These are the activations of a small neural network, seen along a few directions. Each row is one input.
Each table varies a few parts of the input and shows all the possible inputs, shuffled.
A made-up example of a description, with smaller parts first: one of 3 separate values, together with either a single point or one of 9 places around a ring or (one of 6 places along a line, together with one of 8 places around a ring).
Shared parts are said once, and a part with two or three values counts as separate values.
In the rows, 128 means zero.

Other details of the inputs shift rows strongly along two fixed directions, in all tables alike. That doesn't count.

Rows:
R1: [129 136 114 120 121 128 154 136 172  79 165 106 145 160]
R2: [129 111 153 143 134 129 108 116 107 186 102 130  99 107]
R3: [114 129 155 127 140 145 115 106 104 167  95 134 116  85]
R4: [123 125 160 121 162 125 127 103 111 148 101 135 111  81]
R5: [120 128 113 148 122 111 149 144 134 116  98 183 141 148]
R6: [108 129 110 138 132  96 148 139 135 132 129 175 140 145]
R7: [188 117 118  69  99 161  47 122 104  65 143  89  75  91]
R8: [165 118 161 114 155 141 119 121 120 129 167  62 105 122]
R9: [ 99 136  99 152 108 110 140 138 120 149 116 178 146 147]
R10: [112 119 124 180 108 120 134 126 137 143 116 187 127 152]
R11: [136 143 106 133 106 135 141 141 134  88 152 108 160 170]
R12: [107 134 133 152 140 121 152 111 146 110 120 190 138 132]
R13: [122 152 101 129 102 146 140 145 125 112 173 110 157 173]
R14: [127 137 108 128 110 139 149 147 124 101 178 113 156 169]
R15: [163 123 151 114 156 125 108 112 137 133 176  64 114 126]
R16: [105 131 102 140 124  99 142 123 169 130 100 178 138 140]
R17: [142 127 132  95 131 144 118 125 133 129 145  47 127 107]
R18: [129 108 149 116 136 130 118 142  96 161  81 124 118  97]
R19: [101 114 113 145 104 121 151 133 144 127  97 173 136 135]
R20: [140 114 141 114 160 104 122 139 121 152  91 127 114  93]
R21: [137 128 140 154  98 153 147 137 130  98 174 118 131 176]
R22: [150 140 122  88 161 120 111 129 126 143 175  61 134 119]
R23: [164 121 159 116 160 129 120 122 130 125 171  63 103 120]
R24: [ 93 131 137 160 109 146 151 124 121 118 111 189 136 133]
R25: [139 154 106 130 116 126 143 146 143  85 155 112 155 170]
R26: [129 136 113 119 115 134 155 134 161  80 159 102 145 161]
R27: [119 117 161 129 147 141 125 112 106 153 100 136 115  78]
R28: [144 141 122 150 120 136 137 122 151 102 177 121 136 179]
R29: [120 132 149 125 167 127 115 100 117 158  98 132 112  86]
R30: [111 114 139 115 122 122 114 125 122 177  76 123 114  87]
R31: [135 135 117 136 108 141 149 153 128  76 157 108 153 165]
R32: [ 95 126 113 149 103 123 144 148 111 144 114 184 143 151]
R33: [163 111 101  87  95 130  32 112 106 117  83 161  72  71]
R34: [128 118 137 120 131 126 110 136 104 174  73 128 124  99]
R35: [138 124 135 114 157  94 112 129 123 163  87 124 117  91]
R36: [127 157  95 123 123 129 141 141 140 105 179 118 158 176]
R37: [141 136 149 109 149 167 114 107 115 119 162  62 130 105]
R38: [119 121 131 109 147 104 116 120 134 169  82 121 111  90]
R39: [141 116 142  90 131 156 128 132 124 121 145  45 123 114]
R40: [114 113 136 176 107 122 142 133 131 135 116 188 122 147]
R41: [105 129 108 143 123 104 148 143 126 136 122 181 142 150]
R42: [107 144 120 156 141 117 140 102 151 121 116 185 139 129]
Description of these inputs: one of 2 separate values, together with either a single point or (one of 4 places along a line, together with one of 5 separate values).
Question: Changing only the choice among 2 separate values turns R9 into R14. The same change can be made to R16. Which row results?
Answer: R1
Question: Which other rows does R22 become when the choice among 5 separate values takes its other values? List them by row number.
Answer: R15, R16, R35, R42
Question: Which other rows does R4 become when the place on the line of 4 takes its other values? List them by row number.
Answer: R12, R24, R27

Rows:
R43: [136 136 126 127 116 151 138 135 126  99 168  95 141 155]
R44: [143 138 112 106 121 132 124 138 138 102 155  92 138 142]
R45: [143 116 138  86 151 117  96 128 114 159 100  89 107  78]
R46: [103 130 115 171 107 115 141 119 141 122 101 220 129 144]
R47: [120 132 125 153 115 129 137 119 139 112 132 166 127 146]
R48: [134 149 141 122 154 143 171 135 146 108 203  44 165 165]
R49: [134 136 123 126 112 151 136 134 128  98 165 100 142 155]
R50: [115 133 120 163 113 124 142 121 141 112 129 184 132 154]
R51: [120 137 103 132 113 116 136 139 142 116 129 151 141 151]
R52: [119 130 121 150 113 126 133 120 140 109 120 178 126 138]
R53: [144 118 136  88 154 118  98 129 113 161 107  87 111  81]
R54: [143 138 113 110 125 129 129 141 138 106 163  89 141 149]
R55: [117 131 117 143 105 136 139 133 129 113 127 155 138 148]
R56: [143 117 136  87 152 117  95 128 113 158 101  91 109  78]
R57: [116 132 121 159 113 125 140 120 140 112 127 179 130 148]
R58: [103 126 115 161 102 123 146 133 130 129 106 192 138 150]
R59: [139 112 151  99 148 135 100 123 100 161 103  93 105  78]
R60: [142 134 130 125 124 144 125 119 135  95 158 109 125 137]
R61: [105 127 116 157 102 126 141 132 129 127 103 189 136 145]
R62: [119 131 123 155 114 126 136 120 139 112 123 175 127 143]
R63: [137 147 144 121 155 146 167 134 144 113 203  39 163 164]
R64: [142 116 138  94 157 114 101 130 112 168 107  89 110  84]
R65: [143 138 112 108 123 131 128 140 139 103 162  88 142 147]
R66: [121 108 146 121 140 120 107 123 102 174  71 144 104  79]
R67: [146 114 163 114 161 130 103 111 108 160 119  93  97  82]
R68: [100 103 143 151 136 104 118 124 102 199  45 198 105  86]
Question: Describe the family of inputs behind these rows.
Answer: one of 2 separate values, together with either a single point or (one of 3 separate values, together with one of 4 places along a line)
Question: Changing only the choice among 2 separate values turns R62 into R46. The same change can be made to R58. Which row results?
Answer: R49
Question: Which other rows does R65 become when the choice among 2 separate values takes its other values? List them by row number.
Answer: R51
Question: Which other rows does R50 become when the place on the line of 4 takes its other values? List them by row number.
Answer: R46, R52, R57

Rows:
R69: [ 98 110 129 162 133  85 138 135 120 180  43 223 117 105]
R70: [ 99 144  80 166  74 111 160 145 153 109 123 206 167 191]
R71: [152 125 155 127 143 155 121 117 124 124 162  70 114 121]
R72: [ 97 133 100 200  85 120 161 123 151 100 128 239 140 191]
R73: [123 121 141 134 136 117 145 135 125 138 111 133 132 124]
R74: [130 119 154 112 143 145 118 115 105 144 103 108 118  88]
R75: [124 142 109 134 129 117 138 123 149 107 149 139 144 146]
R76: [133 111 155 126 148 125  97 111 102 168 113 122  86  96]
R77: [131 127 125 115 134 131 127 134 123 150 119  96 135 122]
R78: [109 114 129 135 130 121 109 120 103 164  70 186 108  84]
R79: [103 124 129 137 121 117 145 136 129 158  88 156 142 132]
R80: [145 147 120 104 109 156 122 127 121  85 175 100 132 148]
R81: [125 147 127 125 136 136 154 127 156  92 169  99 149 150]
R82: [134 162 106 129 118 145 161 132 168  59 208  93 165 185]
R83: [152 106 124  95 122 119  80 123 129 126  78 124  89  79]
R84: [145 113 146 104 154 112  98 141 104 159 117  98 110  96]
R85: [130 129 137 123 131 146 118 120 112 128 120 119 127 109]
R86: [139 129 119  99 124 130 111 139 126 139 149  80 134 127]
R87: [119 122 141 157 120 140 153 118 141 113 140 153 131 155]
R88: [157 136 123 109 132 141 131 143 127  88 190  62 139 154]
R89: [144 127 140  93 167 118 100 122 122 158 133  81 109  84]
Question: Describe the family of inputs behind these rows.
Answer: either a single point or (one of 4 places along a line, together with one of 5 separate values)
